Each row below holds a small network's activations on one input, seen along a few directions.
In each table, some parts of the input vary, and every possible input appears once, in random order.
A made-up example of a description, with smaller parts first: ring(8) and (point or (values(2) and line(4)) or ring(9)).
Shared parts are said once, and a part with two or three values counts as separate values.
In the rows, 128 means zero.

Other details of the inputs shift rows strongly along three fixed directions, in all tables alike. That doesn't count.

A family of inputs:
row 1: [123 115 132 137 139 128 144 112 135 110 141 119 125 148 135]
row 2: [119 120 109 120 111 126 127 155 139 144 146 117 123 139 127]
row 3: [ 83 129 131 187  47 164 100 117  65 138 110  75  53  69 171]
row 4: [134 123 126 108 116 143 152 131 131 120 128 132 143 132 146]
row 5: [109 131 116 125 132 123 134 129 155 126 136 128 132 123 135]
row 6: [128 147 108 125 110 118 142 137 146 131 130 130 116 139 127]
row 7: [193 125 111  68 211 104  94 151 142 145 117 195 219 188  83]
row 8: [128 145 111 123 118 118 146 125 135 132 133 126 107 143 119]
row 9: [116 161  86 141 177 157  68  96 101 159 116 137 135 173 194]
row 10: [118 135 118 138 135 124 156 112 130 128 146 128 130 130 130]
row 11: [143 123 123 128 132 128 133 148 151 139 136 113  95 144 129]
row 12: [ 75 118 150 194  61 164  94 110 101 107  81  81  69  64 192]
row 13: [126 118 121 143 134 129 154 114 133 113 136 121 132 145 133]
row 14: [131 124 118 102 120 142 144 134 135 114 125 130 138 125 142]
row 15: [121 140 115 110 131 131 149 119 127 125 138 120 131 122 126]
row 16: [125 142 121 116 123 115 137 124 137 129 139 124 100 145 122]
row 17: [148 100 187 116 115 111 129 137 109 107 114 145 135  83  74]
row 18: [130 153  67 149 167 157  70 103 108 137 101 134 144 174 191]
row 19: [116 138 108 132 129 124 143 125 146 122 140 131 134 121 132]
row 20: [119 137 116 139 126 125 151 123 142 128 143 132 140 127 137]
row 21: [132 118 138 100 129 141 148 119 122 117 137 126 128 138 141]
row 22: [145 146 142 145 143 130  62 123  84 160  87 152 163 116 134]
row 23: [138  92 195 157 118 102 130 140 133 108 116 141 142 100  71]
row 24: [144 122 178 140 102 103 140 142 117 127 119 146 158  77  75]
row 25: [115 132 129 131 140 123 146 110 132 125 152 127 124 133 132]
row 26: [145 151 138 149 140 117  52 128  89 156  83 153 121 134 121]
row 27: [120 136 133 109 133 131 147 115 124 128 148 120 130 131 133]
row 28: [121 142 113 111 123 132 144 130 138 125 135 125 140 118 133]
row 29: [151 131 106 137 120 129 142 147 150 139 135 117 107 136 130]
row 30: [120 116 125 130 141 127 136 114 140 104 138 118 120 141 129]
row 31: [114 135 121 105 127 130 136 135 146 129 131 122 137 120 137]
row 32: [112 131 124 132 129 125 142 126 150 132 139 129 137 129 141]
row 33: [123 120 114 136 136 128 145 116 138 107 132 120 126 138 128]
row 34: [115 136 110 131 138 123 148 114 135 122 143 127 125 124 125]
row 35: [125 127 101 127 108 129 135 150 133 141 150 119 125 137 123]
row 36: [115 134 137 108 131 134 142 128 135 131 141 122 133 132 137]
row 37: [126 121 120 145 125 130 148 125 145 112 133 125 141 141 140]
row 38: [140  93 187 160 109 100 130 144 138 111 110 143 150  95  77]
row 39: [147  96 199 121 111 114 132 148 116 115 111 148 145  92  80]
row 40: [121 121 114 118 121 127 130 137 123 139 160 114 109 144 117]
row 41: [150 129 108 135 127 129 147 136 139 139 138 113  98 140 122]
row 42: [112 133 121 123 143 122 139 113 137 119 149 125 119 127 126]
row 43: [145 124 115 130 124 125 134 153 158 142 131 115 105 139 134]
row 44: [112 134 129 102 135 133 134 131 139 125 137 121 128 125 132]
row 45: [131 122 120 100 128 141 150 123 124 114 128 126 129 128 134]
row 46: [122 141 117 118 114 115 133 142 153 135 125 127 113 141 131]
row 47: [107 130 124 123 141 126 133 124 148 122 142 127 122 128 130]
row 48: [154 102 183 129 107 113 145 134 103 117 111 147 147  88  77]
row 49: [117 137 126 103 136 130 139 118 129 122 144 119 124 124 128]
row 50: [116 119 117 117 120 129 125 151 133 141 152 116 113 145 122]
row 51: [148 125 119 128 133 126 138 135 141 136 144 112  92 143 124]
row 52: [123 116 134  93 132 143 136 135 136 113 127 126 126 132 140]
row 53: [150 151 135 150 147 131  75 107  66 157  94 150 156 118 124]
row 54: [156 128 147 134 140 138  63 128  82 148  77 158 162 124 141]
row 55: [140 124 142 163 157 131  51 117  95 132  84 147 142 130 125]
Each input here is: ring(5) and (values(3) or (values(2) and line(4))).
Changing only the ring(5) part turns row 20 into row 25. The same change can be made to row 35. Which row results? -> row 40
Start at row 52 and move only the line(4) part, one step at a time. The first step leads to row 44. Which rows follow, in order? -> row 47, row 55
List by row number the other rows that have the ring(5) part in common with row 43. -> row 2, row 5, row 7, row 12, row 22, row 31, row 32, row 38, row 46, row 54
Which other rows does row 45 become when the values(2) part takes its other values? List them by row number. -> row 48

A family of inputs:
row 56: [ 69 131 134 160  44 172 124 121 103 120 109  68  47  58 202]
row 57: [133 131 143 118 112 115 118 142 120 140 120 137 135 120 110]
row 58: [151 114 142 124 127 121 122 144 122 131 121 129 124 123 101]
row 59: [132 115 158 126 128 116 117 134 129 122 119 135 131 132 109]
row 60: [136 118 140 138 130 117 116 139 140 124 118 136 141 114 114]
row 61: [104 122 135  89  90 106 215 150 182 110 181 111 119 121  97]
row 62: [118 148  72 103 136 142 163 129 159 136 159 111 124 168 158]
row 63: [130 122  90 110 146 141 161 127 168 119 152 116 117 188 165]
row 64: [115 144  87  82 157 146 177  92 145 102 148 123 137 163 164]
row 65: [ 77 140 128 186  34 168 138 113  95 124 111  70  44  64 202]
row 66: [137 122 149 114 124 121 116 142 115 132 124 134 123 125 106]
row 67: [137 129 164 124 143 125 138 113 111 133 133 138 148 110 116]
row 68: [140 160  90 113 165 159  77  95  89 133  80 151 160 151 187]
row 69: [100 146  89 100 142 131 158 120 168 127 159 119 134 173 161]
row 70: [137 122 140 156 133 113 128 119 124 126 125 135 129 126 105]
row 71: [128 115 154 126 132 122 113 134 128 122 118 136 127 129 113]
row 72: [102 139  92  95 142 140 151 131 170 123 152 118 129 171 168]
row 73: [128 134 141 126 128 114 122 126 109 136 134 134 124 118 100]
row 74: [ 60 125 140 173  52 171 120 114 114 110 104  70  53  61 208]
row 75: [127 109 145 134 133 128 135 113 102 111 134 139 162 117 108]
row 76: [122 123 146 138 142 113 119 121 124 125 130 138 130 118 102]
row 77: [134  97 152 123 127 139 127 127 106 108 121 137 158 122 118]
row 78: [132 128 139 117 120 122 115 144 123 138 121 138 132 111 110]
row 79: [144 119 154 108 133 133 133 117 113 100 101 145 143 113 119]
row 80: [144 133 130 141 116 116 129 136 122 142 124 138 133 117 104]
row 81: [133 121 140 151 140 112 124 122 125 123 126 131 130 119 104]
row 82: [134 136 142 116 129 124 139 112 117 107 107 148 157 102 117]
row 83: [144 116 172 114 137 135 131 128 116 129 121 136 143 114 125]
row 84: [127 124 149 129 122 112 117 136 135 129 117 140 143 123 113]
row 85: [133 132 131 126 125 117 121 138 123 138 130 137 135 107 104]
row 86: [143 110 148 141 132 122 121 137 132 121 115 131 129 131 109]
row 87: [141 126 134 137 131 114 128 128 114 134 131 129 124 116  96]
row 88: [115 140  84 117 152 139 160 112 162 119 163 111 119 176 156]
row 89: [140 126 136 156 125 111 131 133 133 128 122 142 140 122 110]
row 90: [117 132 144 136 128 114 119 130 130 130 123 141 140 116 111]
row 91: [110 141  80 113 145 139 158 122 172 123 157 113 129 166 162]
row 92: [139 132 130 135 123 115 127 140 123 138 125 133 135 110 101]
row 93: [136 127 136 153 125 113 127 130 134 130 119 140 140 120 109]
row 94: [101 140  92 101 157 131 158 113 160 121 166 118 123 176 153]
row 95: [136 119 140 141 126 119 117 139 138 126 114 133 139 117 115]
row 96: [142 128 133 140 129 117 128 127 113 136 129 129 124 121  98]
row 97: [123 121 145 129 129 119 113 138 135 127 117 140 138 115 116]
row 98: [102 128  83  98 140 154 170 114 146 111 162 119 161 164 170]
row 99: [139 123 140 144 124 120 119 140 138 124 114 135 140 121 114]
row 100: [152 157  80 135 153 149  69 120  97 166  99 142 139 168 170]
row 101: [103 142  81 106 150 140 152 123 169 122 159 117 129 162 165]
row 102: [129 112 153 127 136 122 111 135 129 121 119 136 127 123 112]
row 103: [146 110 147 144 128 121 121 133 131 123 115 134 127 132 112]
row 104: [130 130 139 126 131 116 121 126 112 135 135 135 123 114  98]
row 105: [113 122  93  95 152 146 149 127 169 116 155 112 116 173 165]
row 106: [144 114 143 116 129 123 116 142 122 130 126 133 123 120 104]
row 107: [141 149  95 115 166 154  59 117  90 158 107 139 128 167 164]
row 108: [130 126 136 146 133 115 118 132 134 126 123 136 141 111 110]
row 109: [138 126 163 116 131 131 132 131 122 136 118 140 155 106 130]
row 110: [152 118 142 128 124 124 121 143 119 131 120 129 123 127 104]
row 111: [132 131 142 117 117 118 117 146 121 137 122 139 134 116 109]
row 112: [118 105 135 121 111 104 224 137 189  95 182 111 112 135  98]
row 113: [135 167 105 126 173 159  77  98  87 164 107 143 162 150 190]
row 114: [155 116 141 131 120 123 124 140 120 134 120 133 122 130 105]
row 115: [131 133 143 126 123 110 124 124 110 137 134 134 127 122  97]
row 116: [126 139 138 124 120 115 120 137 117 140 128 139 134 112 107]
row 117: [150 115 141 122 128 123 117 142 123 129 125 130 124 121 104]
row 118: [140 128 133 135 132 116 123 126 114 133 135 130 123 113 100]
row 119: [141 109 148 138 134 120 118 137 132 119 116 129 128 125 109]
row 120: [104 103 138 103 121 105 211 136 192  93 184 111 115 124  94]
row 121: [ 51 135 141 175  55 167 124 107 108 113 110  74  54  60 201]
row 122: [141 109 148 135 135 122 113 135 133 118 119 131 128 122 112]
row 123: [112 135  83 112 158 137 157 113 163 118 166 111 120 170 157]
row 124: [ 57 135 148 177  57 158 129  94  98 110 117  69  49  76 194]
row 125: [135 161  84 154 167 147  66 108 102 154 101 139 146 163 173]
row 126: [144 125 133 128 121 119 122 147 125 137 117 132 134 114 108]
row 127: [129 107 127  99  91 110 222 162 191 108 174 113 115 129 103]
row 128: [127 135 135 124 122 119 118 136 119 140 128 139 133 108 106]
row 129: [141 119 140 146 122 116 124 138 138 128 113 139 139 123 113]
row 130: [140 121 151 115 119 118 118 140 116 133 124 133 125 129 104]
row 131: [146 150  86 154 158 146  66 114 105 154  94 144 142 169 181]
row 132: [147 128 134 130 116 121 123 147 127 135 120 134 134 118 107]
row 133: [135 126 135 128 133 115 122 127 115 134 136 133 124 113  98]
row 134: [146 156  80 126 161 151  63 122  99 162 104 138 141 159 169]
row 135: [147 159  80 145 164 146  74 101  83 165 111 137 127 169 163]
row 136: [129 105 143 125 121 133 129 130 113 114 118 141 171 114 121]
row 137: [138 132 130 131 125 117 124 139 125 137 129 135 136 108 102]
row 138: [128 141  77 111 141 137 170 119 149 133 168 114 112 178 154]
row 139: [157 115 141 136 117 122 125 142 116 132 120 134 118 129 110]
Describe the family of inputs behind these rows. -> line(4) and (values(3) or (values(2) and line(9)))
Changing only the line(4) part turns row 136 into row 98. The same change can be made to row 56. Which row results? -> row 85
Start at row 112 and move only the line(9) part, one step at a time. The first step leads to row 70. Which rows follow, in order? -> row 88, row 81, row 123, row 120, row 76, row 94, row 124
Which other rows does row 64 become when the values(3) part takes its other values? List them by row number. -> row 67, row 75
Which other rows does row 113 become when the values(3) part takes its other values? List them by row number. -> row 82, row 98
Which other rows does row 129 become when the line(9) part takes its other values? List them by row number. -> row 60, row 72, row 74, row 84, row 95, row 97, row 99, row 131
Which other rows does row 138 become when the values(2) part takes its other values? List them by row number. -> row 112
Which other rows does row 87 become when the line(4) part takes its other values? List them by row number. -> row 58, row 92, row 126

A family of inputs:
row 140: [109 100 216 188  54  98 139 141 119 105 109 108  73  26  70]
row 141: [ 73 126  97 115 114 161 186 102 153 101 171  81  89 148 191]
row 142: [123 107 120 135 140 135 145 126 156 107 135 122 139 151 143]
row 143: [135 155  91 142 144 163  46 112  66 168  98 121 104 154 182]
row 144: [ 78 150  82 140 138 177 104  89 114 129 129  94  99 156 226]
row 145: [177 111 161 166 124 116  51 155  86 152  73 154 136 111  92]
row 146: [150 125 183 193 112 106  67 121  68 138  83 143 110  74  80]
row 147: [ 76 132 147 186  68 163 115  93  73 117 106  87  76  62 185]
row 148: [173 134 133 126 142 100  91 154 109 163 114 164 163 129  74]
row 149: [132 137  81  88 178 116 173 126 174 127 174 146 181 187 120]
row 150: [140 138 133 154 134 106  99 133 125 141 112 143 132 116 101]
row 151: [112 167  55 130 182 161  71  95 111 152 119 135 152 189 209]
row 152: [110 114 181 128  83 125 145 135 125 105 110 126 128  63 114]
row 153: [139 113 154 122 110  77 202 155 182 113 166 136 136 107  46]
row 154: [169 135 153 164 144  94  84 126  89 148 103 162 145 105  66]
row 155: [103 136  69 139 127 164 144 115 163 121 138  86  79 176 211]
row 156: [ 64 128 141 161  24 162 145 136 119 121 122  62  36  58 187]
row 157: [122  98 159  65 117 113 227 141 182  85 175 122 136 123  88]
row 158: [167 141  87  86 190 118  93 147 138 163 140 156 160 199 113]
row 159: [190 138 102  88 189  99 109 151 129 166 144 175 182 185  69]
row 160: [114 158  70  87 159 172 131  96 117 133 136 119 135 174 207]
row 161: [163 131 169 130 164 119  52 121  77 142  76 176 177 113 100]
row 162: [137 116 137  67 135 106 208 148 181 105 166 145 173 133  84]
row 163: [115  83 149  73 103 123 245 154 216  71 172 109 129 133 116]
Changing only one part turns row 147 into row 154. The same change can be made to row 144. Which row results? -> row 140
Describe the family of inputs behind these rows. -> line(4) and (point or ring(5))
List by row number the other rows that have the line(4) part in common with row 148. -> row 143, row 145, row 156, row 158, row 159
Start at row 143 and move only the line(4) part, one step at a time. The first step leads to row 146. Which rows follow, in order? -> row 141, row 157
List by row number the other rows that have the line(4) part in common with row 157. -> row 152, row 160, row 161, row 162, row 163
